Each row below holds a small network's activations on one input, seen along a few directions.
Each table varies a few parts of the input and shows all the possible inputs, shuffled.
Descriptions start from the smaller parts, as in this example, which fits no table here: one of 6 places along a line, together with either a single point or (one of 2 separate values, together with one of 5 places around a ring) or one of 11 places along a line.
Shared parts are said once, and a part with two or three values counts as separate values.
(in the rows, 128 means zero)

A family of inputs:
R1: [123 114 133 114 145 139 133 182 125 178  95 108 152 203 101  95 140 148
 162]
R2: [132 142 112 158 112 127 116  86  99  70 116 137  95  80 145 159 122 117
  91]
R3: [135 113 124  97 143 127 119 183 131 180 117  96 147 197 105  88 133 140
 162]
R4: [138 113 132  99 137 115 125 166 132 184 130 109 148 184 115  95 128 135
 152]
R5: [136 118 121  96 141 126 122 174 140 187 126 108 159 188 104  95 136 139
 152]
R6: [139 134 107 140 123 126 115  91 111  71 124 133  96  78 150 160 122 124
  95]
R7: [ 81 131 187 126 130 143 169 159 193 192 170 151 170 152 107  86 131 115
 182]
R8: [ 87 152 170 167 109 143 163  68 171  86 175 186 119  33 150 157 120  98
 117]
R9: [143 133 115 141 118 115 120  76 112  76 136 146  98  65 161 167 117 118
  87]
R10: [141 138 104 139 121 125 117  83 119  78 133 144 108  68 150 167 125 122
  86]
R11: [128 121 129 115 132 127 121 177 120 179 110 101 146 198 100  89 133 134
 157]
R12: [142 135 112 142 118 120 120  83 106  67 133 133 102  71 151 170 123 127
  94]
R13: [138 114 129  99 138 120 125 174 127 176 126  96 152 191 106  98 134 144
 160]
R14: [128 134 116 158 125 140 128  90 104  69 102 144 101  84 146 166 129 132
  96]
The inputs of R11 and R2 match in every part but one. If R3 is changed in the same way as R11 into R2, which row does it become?
Answer: R6
What is each input in this table made of?
Answer: one of 2 separate values, together with either a single point or one of 6 places along a line
Which other rows does R8 become when the choice among 2 separate values takes its other values? List them by row number.
Answer: R7
Which other rows does R9 become when the choice among 2 separate values takes its other values? List them by row number.
Answer: R4

A family of inputs:
R15: [152 127  94 151 123 122 105 112  58  73  71 108  96 128 135 160 131 142
  96]
R16: [ 91 119 177 117 150 156 176 160 192 182 146 152 174 151 110 107 143 142
 180]
R17: [182 117  83 102 123  87  92 100  82  86 134  96  95 104 156 157 115 134
  92]
R18: [ 86 129 172 123 134 146 164 163 190 188 166 142 174 163 106  80 137 123
 179]
R19: [ 87 146 169 176 109 146 163  87 138  92 139 168 120  76 137 152 129 109
 128]
R20: [180 122  72 115 131 104  90 102  87  84 114 110 105 102 151 166 126 142
  76]
R21: [ 83 150 167 177 112 150 156  93 147  91 140 164 110  74 134 139 120 110
 127]
R22: [146 129  94 150 122 127  99 117  68  77  74 101  86 128 135 152 123 139
 100]
R23: [118 137 161 128 109 112 149  76 164 105 203 158 120  51 159 152 110 100
 124]
R24: [ 94 144 157 161 120 148 153  90 156  88 147 174 115  62 144 143 125 106
 121]
R25: [ 89 136 181 122 123 135 154 169 183 204 168 136 168 164  96  78 129 108
 188]
R26: [160  96  98  85 164 135 115 185 105 167  76  87 148 210 107 118 146 176
 147]
R27: [158 115 101  90 137 114  94 194  96 186  97  71 143 222  92  85 132 142
 153]
R28: [116 143 149 141 118 129 146  78 168 101 182 171 130  47 152 157 122 110
 106]
R29: [ 85 128 194 124 122 127 164 164 190 217 175 148 168 170 110  71 122 104
 188]
R30: [102 152 139 152 118 146 146  76 167  96 158 183 126  46 143 157 125 106
  99]
R31: [158 124  82 136 133 124  96 114  76  71  81 112  91 116 143 153 128 137
  91]
R32: [155 108  92  90 148 122 103 192 104 172  94  77 149 220 101  92 141 157
 144]
R33: [153 107 114  91 136 106 104 190 102 199 103  82 142 226 105  78 126 138
 151]
R34: [165 131  64 128 129 124  91  97  87  81  93 122 100 101 144 164 129 136
  72]
What is each input in this table made of?
Answer: one of 2 separate values, together with either one of 4 places along a line or one of 6 places along a line
Start at R26 and move only the place on the line of 4, one step at a time. The first step leads to R32. Which rows follow, in order?
Answer: R27, R33
Which other rows does R27 become when the choice among 2 separate values takes its other values? List them by row number.
Answer: R25

A family of inputs:
R35: [169 119  91 127 138 140  87 125  92 114  86 107 102 137 132 139 128 149
  92]
R36: [140 133 100 105 113 117 117 118 110 122 158  97 127 144 124 114 123 131
 123]
R37: [170 118 117 136 126 111 102 130  82 119 110  97 118 147 134 143 130 151
 108]
R38: [163 111 101  86 126  79  97 141 100 133 137  91 101 144 143 114 107 111
 132]
R39: [139 134 103 134 113 119 127 115  83 110 116 108 139 148 120 143 140 148
 110]
R40: [123 129  89 141 151 157 117 133 137  80  91 131 123 107 131 151 145 145
 105]
R41: [173 111  99  69 139  75 104 140 130 171 149 121 137 136 141 125 117 118
 122]
R42: [161 114  79 106 138 111  91 133  84 114  70 112  96 140 136 139 122 125
 102]
R43: [130 130 154  99 135 128 153 107 171 142 173 150 144  78 129 156 122 133
 138]
R44: [113 124 130 150 136 165 140 103 122  90  96 167 112 106 146 141 142 120
 116]
R45: [100 118 159 114 136 146 140 195 144 187 119  97 149 215  93  67 130 134
 196]
R46: [161 112 105 115 126  82 106 138  73 120  95 101 113 150 138 144 124 128
 118]
R47: [134 125 113 102 150 122 130 140 184 134 167 138 162 105 135 138 140 136
 120]
R48: [ 98 121 135 135 152 176 138 191 124 169  56 121 141 208  83  89 146 151
 165]
R49: [113 119 156 128 121 133 145 110 139 107 160 145 118 110 151 116 128 106
 143]
R50: [120 131 155 117 123 131 145 106 142 105 162 123 108  85 131 144 114 129
 151]
R51: [124 126 114 119 138 125 122 140 155  96 155 110 127 112 136 126 130 131
 132]
R52: [106 159 151 179  96 126 129 119 113 111 124 140 128 108 110 134 131  97
 129]
R53: [123 117 155 110 133 131 153 111 169 144 171 173 154 103 149 128 137 110
 130]
R54: [114 121 158 158 124 136 156 107 112  94 120 157 129 115 146 143 144 122
 131]
R55: [104 157 149 149  95 124 117 122 139 125 165 128 116 104 116 107 115  80
 142]
R56: [120 136 129 139 138 163 140  99 125  89  98 144 103  81 126 170 128 143
 124]
R57: [ 97 137 131 173 127 152 140 103 130 110  92 160  99 110 142 131 115 129
 103]
R58: [110 114 156  99 147 141 150 191 174 227 130 123 182 205  92  79 143 139
 187]
R59: [121 133 156 147 126 133 156 103 115  93 121 134 120  90 126 172 129 145
 140]
R60: [100 120 163 143 140 148 154 194 115 175  79 108 159 217  87  92 148 152
 181]
R61: [105 161 123 171 107 155 114 116 123 107 100 151 110 100 110 132 130  95
 113]
R62: [107 130 156 133 125 118 153 109 177 165 168 165 141 107 146 118 110 118
 117]
R63: [138 136  76 125 125 148 112 111  93 105  92 118 123 138 119 139 138 145
  94]
R64: [114 154 148 132 107 121 126 121 169 163 177 156 152  97 113 119 124  84
 129]
R65: [171 116 114 107 125 109  92 134 109 132 152  86 107 142 139 113 113 135
 122]
R66: [182 116 112  90 138 105 100 132 139 170 164 116 143 134 137 125 122 141
 112]
R67: [123 127 116 149 139 128 132 137 127  84 114 121 139 117 132 154 146 147
 120]
R68: [ 96 133 157 151 114 120 144 109 147 127 156 138 105 113 148 106 101 114
 130]
R69: [ 98 135 159 181 116 122 155 106 120 114 115 149 116 118 143 133 116 130
 118]
R70: [150 132  99  88 126 113 125 117 140 160 170 126 163 137 123 126 132 136
 112]
What is each input in this table made of?
Answer: one of 4 places along a line, together with either a single point or one of 8 places along a line
The inputs of R37 and R65 match in every part but the place on the line of 4. If R67 is changed in the same way as R37 into R65, which row does it become?
Answer: R51
List by row number the other rows that have the place on the line of 4 in common with R70.
Answer: R41, R43, R47, R53, R58, R62, R64, R66
Start at R61 and move only the place on the line of 8, one step at a time. The first step leads to R57. Which rows follow, in order?
Answer: R44, R56, R40, R63, R35, R42
Which other rows does R48 become when the place on the line of 4 takes its other values? List them by row number.
Answer: R45, R58, R60

A family of inputs:
R71: [147 139  97 154 112 132 111  51  91  33 112 145  78  38 164 195 122 121
  68]
R72: [161 124  99  90 125  92 100 141 115 138 149  85 126 140 124 125 117 132
 127]
R73: [109 153 137 172 109 129 143  50 140  48 155 172  94  16 164 183 112 111
  82]
R74: [114 138 146 136 110 118 122 134 144 166 147 138 129 138 123  95 115  94
 137]
R75: [134 112 150 100 147 122 150 134 163 155 162 147 152 123 138 127 131 137
 143]
R76: [122 118 119 137 143 156 125 153 108 116  77 110 119 165 117 120 140 149
 141]
R77: [111 136 131 125 146 154 148 144 171 155 132 158 169 128 108 127 149 137
 136]
R78: [134 134 142 104 118 105 124 134 157 155 190 117 141 119 124 112 116 112
 145]
R79: [144 129 106 122 118 109  97 142  99 149 108 108 111 159 122 105 114 115
 117]
R80: [ 96 135 174 158 108 128 150 136 123 142 133 131 133 150 117 105 126 111
 159]
R81: [143 122  92 114 152 149 118 150 129 138  93 125 154 154 114 136 151 158
 111]
R82: [127 122 134 144 113 128 124 135  80 129  96  99 112 174 121 113 125 134
 141]
R83: [ 87 131 159 146 136 159 155 149 152 131 115 141 137 139 112 113 137 128
 161]
R84: [165  99 105  90 153 112 122 139 120 138 122 115 138 150 144 136 136 155
 124]
The inputs of R82 and R80 match in every part but one. If R76 is changed in the same way as R82 into R80, which row does it become?
Answer: R83
What is each input in this table made of?
Answer: one of 2 separate values, together with either a single point or one of 6 places around a ring
Which other rows does R79 become when the choice among 2 separate values takes its other values? List them by row number.
Answer: R74
